Each row below holds a small network's activations on one input, seen along a few directions.
Each table varies a few parts of the input and shows all the possible inputs, shuffled.
A made-up example of a description, with smaller parts first: one of 8 places around a ring, together with either a single point or one of 11 places along a line or (one of 3 separate values, together with one of 6 places along a line).
Shared parts are said once, and a part with two or three values counts as separate values.

Other details of the inputs vary at random and push rows far along two fixed directions, the same in every table; ignore that.

A family of inputs:
x1:   62  -36 -181   40 -253 -309  116  109   12 -450    9 -407  195  -43
x2:   12  -69  -15  -12  -10 -422  -77  310 -373 -378  -86 -135  137  107
x3:   -5  -24 -200   78   68 -382    3  566  534 -365 -323 -173 -154   43
x4:  300  244  -74  183  147  617   89  242  336  371  -75  420 -739 -156
x5:  172 -241   43   25 -225  254  172 -643 -225  156  537  -77  406    7
x6: -226  -85   47  -82  -63 -456 -150  192  -77 -368 -157 -111  294  138
x7: -153  183 -279   71  236 -832  272   56 -329 -327  162  -14    0 -192
x8:  -94  -88  244  -54  -31  186 -182 -564 -653  259  143  -28  433   93
x9: -107 -183   34  -65   -1 -511 -156  229  -64 -396  -14  -89  265   84
x10:   94  -45  226  -38  -68  354  138 -611 -541  143  269 -149  364  -38
x11: -240   75 -299   30 -216 -152   66  328  128 -342 -242 -396   64 -160
x12:  -84  -72   69  -44  -24 -527 -188  205  -35 -348  -83 -149  299  122
x13:  156  -55  156  -31 -159  295  167 -632 -555   73  265  -24  357   17
x14:    2  -52  321  -98   54  225 -130 -548 -610  221  244  -25  401  163
x15: -134 -103 -187  -36   -1 -335   47  329  274 -421 -240 -196  124  102
x16:   -3   34  168 -884 -125 -546  154 -886 -437  421  430   62  -95 -439
x17:  127  258 -224  121  -46 -239  141  679   98 -374 -364 -183 -262 -108
x18:  151  213   47  181  214  442 -103  362  268  534 -114  555 -658   84
x19:  214 -248   43  -12 -195  287  112 -721 -242   61  542  -84  340  -23
x20:   43   56    8   -2  -24 -431 -105  285 -349 -333 -150 -190  196  156
x21: -179  -26  227  -11   85  368 -279 -331   85  476   29  294    9   36
x22: -303  112   -7  -29  111 -348 -177  675  318 -289 -401  -97 -140   47
x23:   57  141 -250  142  -56 -243  232  763   83 -326 -290 -117 -245 -126
x24:  173 -413  144  -72   51  154   -1 -712  -93  107  466   33  450  104
x25:  -87   77  -63  116  219  571 -116   95  730  506 -235  318 -517  -58
x26:   61  299   72  133  183  520 -162  243  243  482 -263  527 -707  109
x27:   42  263  -83  134   49  704   49  113  622  408  -92  197 -663 -109
x28: -199 -198  -20  -56   16 -341   43  123  126 -388 -136 -408  306   59
x29:  114   35  -11   60 -133  565   73 -431  145  298  202  145 -127  -12
x30:  -41 -278 -129   -6   -8 -428  100  213  149 -347   14 -224  343   78
x31:   22  326  -57  195   85  680   22  195  303  485 -294  284 -670 -212
x32:   52 -102  232   24  121  278 -170 -233  130  452  250  443   -5  127
Each input here is: either one of 2 separate values or (one of 5 places around a ring, together with one of 6 places along a line).
A walk changes only the place on the ring of 5. It starts at x9 and steps to x24. List the rest of the walk in order.
Answer: x19, x4, x2
A walk changes only the place on the ring of 5. It starts at x31 and steps to x11. List the rest of the walk in order.
Answer: x25, x21, x8

A family of inputs:
x33:  -97   16 -190   35 -119   65   60  389  274 -255 -342 -325  -41  -58
x34:  137   33   78   -9   58   62   55 -329 -255  236  225  175  -89  -47
x35:   42   16 -260  220   37   17   90  490  601 -187 -213  -25 -291  -18
x36:  212  -48   64  167  -54  441   89 -246  -90  123  180    4  103   26
x37:  -75  123  -10 -127   84 -433  -84  423   52 -144 -227   13 -193  -33
x38: -170  195 -104  -39   55 -329   12  395  -66 -148 -274  -34 -203 -114
x39:  133  169    4  -59  -82  358   89 -297 -111  331  164  167 -267 -169
x40: -233 -174   -2 -316 -129 -729   20 -119 -395 -431   77 -431  545  -24
x41:  -43 -169  141   31    8  323 -140 -333  104  188  133   48  164  115
x42:   77  222 -203   25   32 -185  132  408  108  -88 -143   70 -434 -119
x43:   67 -484  156   -6 -131  -93   31 -805 -424 -167  549 -241  912  157
x44:  -23  -62  -41  107   37 -193 -105  519  162 -260 -220   23  -22  175
x45:  -22   61  -42 -105   79 -460  -38  433   32 -150 -180   74 -202   -5
x46:  -72   64  157 -120   56   92  -81 -314 -216  314   91  140  -24  -57
x47:  -70   -9   -4   89   42 -161 -146  500  180 -247 -275  -34  -12  146
x48:   52  182 -189  -25  -67 -267  173  381  -25 -247 -145 -108 -256 -192
x49:   17   85  185 -143   91  200 -157 -304  -47  458   62  290 -185  -16
x50:  122  -48  -17  -82    2   34  168 -424   45  208  305  132  -48 -123
x51:  -94 -314  270  -34 -139   42  -95 -706 -671  -60  334 -257  905  180
x52:   74   90  109  -64   99  100    3 -330 -291  232  144  183  -54  -29
x53:  -66 -151 -111 -171  -58 -675  133  -43 -167 -362  162 -236  339  -78
x54:  193   73   74  282  146  604  -32  -53  222  411   80  349 -330   98
x55: -106   50 -121 -133   85 -461   11  354  194 -182 -126  -20 -172  -92
x56:  161   46   23  162  -87  618   41 -202   35  272  106   74  -71   -2
x57: -122 -352   -5  -35 -119 -511  -30  -53 -263 -582  102 -430  742  147
x58:   15  133    6 -170  -38  384   88 -235  151  395    3  116 -344 -202
x59:    0   50  118  198  104  538  -85 -126   60  349  -11  257 -102   93
x60:  -56   92  -96  171   59  -72  -17  475   58 -280 -261  -84  -25   96
x61: -128   91 -145   96  -29   91  -65  479  570 -142 -379  -97 -292    4
x62: -143 -149   24  -15 -109 -292 -148  124 -222 -362 -139 -281  482  166
x63:  245   94   13  256   97  638   31  -49  252  378   92  315 -338   83
x64:  -25   75  119 -186  -12  255   -1 -402  142  398  126  174 -200 -107
The inputs of x44 and x45 match in every part but one. If x41 is changed in the same way as x44 into x45, which row does it become?
Answer: x40
What is each input in this table made of?
Answer: one of 2 separate values, together with either one of 6 places along a line or one of 10 places along a line
Which other rows does x54 become when the choice among 2 separate values takes its other values? List them by row number.
Answer: x34
Which other rows does x61 become when the place on the line of 6 takes its other values? List them by row number.
Answer: x33, x35, x41, x43, x57
